A small network was shown many inputs. Here are its activations along a few directions, one row for each input.
Each table varies a few parts of the input and shows all the possible inputs, shuffled.
Descriptions start from the smaller parts, as in this example, which fits no table here: one of 8 places around a ring, together with either a single point or one of 11 places along a line or (one of 2 separate values, together with one of 6 places along a line).
Shared parts are said once, and a part with two or three values counts as separate values.
(in the rows, 128 means zero)

Other details of the inputs vary at random and push rows far along two fixed directions, the same in every table; ignore that.

Table:
row 1: [123  80 175 120 161 117 167 130 159 169 120 103]
row 2: [170 163  94 155 128 190 119 168  72  76  88 175]
row 3: [123  86 153 115 172 100 158 101 179 139 120 100]
row 4: [126 135 128 186 117 238 200 130 177  37 173  86]
row 5: [ 14 198 109 141 102  75  91 122 100 144 121 146]
row 6: [150  99 165 126 145 101 180  99 144 176 147 122]
row 7: [177 178  75 125  96 177 109 160  80  66 114 161]
row 8: [ 89 153 118 108 116  70  51 133 114 162  70 159]
row 9: [207 111 127 131 137 223 199 135 157  57 150 112]
row 10: [ 93 187  74 175  80 197  96 157  86  48 164 138]
row 11: [134  88 136 113 141  90 150 101 181 152 141  94]
row 12: [ 86 142 117 104 124  75  35 136 102 164  97 163]
row 13: [144 111 165  97 143  96 178  91 151 154 152 114]
row 14: [132  78 134 109 150  96 134 103 169 156 168  97]
row 15: [138  85 177 122 139 106 162 117 148 172 134  96]
row 16: [179 156  74 151 105 186  94 171  60  91 136 173]
row 17: [213  90 137 151 107 222 156 124 176  62 134  90]
row 18: [ 95 168 108  85 135  67  73 132  70 166 128 175]
row 19: [138  91 155 117 149  89 154  88 167 143 134  92]
row 20: [ 78 151 135 111 148  81  59 133 113 149  51 164]
row 21: [170 153  87 150  91 185  92 187  77  83  95 144]
row 22: [ 89 142 120 110 129  75  58 159  67 182 109 157]
row 23: [146  96 146 122 136 102 176 111 156 186 154 124]
row 24: [ 61 132 163 149 121 114 181  83 167 138 173  86]
Description of these inputs: one of 4 places along a line, together with either a single point or one of 5 places around a ring.
Question: Changing only the place on the line of 4 turns row 18 into row 9. The same change can be made to row 16. Which row results?
Answer: row 2
Question: Change only the place on the line of 4 in row 14. List by row number the other rows that result.
Answer: row 3, row 11, row 19
Question: A walk changes only the place on the line of 4. It starts at row 10 and steps to row 5. List the rest of the walk in order.
Answer: row 24, row 4
Question: A walk changes only the place on the ring of 5. It starts at row 21 and steps to row 23. List the rest of the walk in order.
Answer: row 7, row 11, row 8
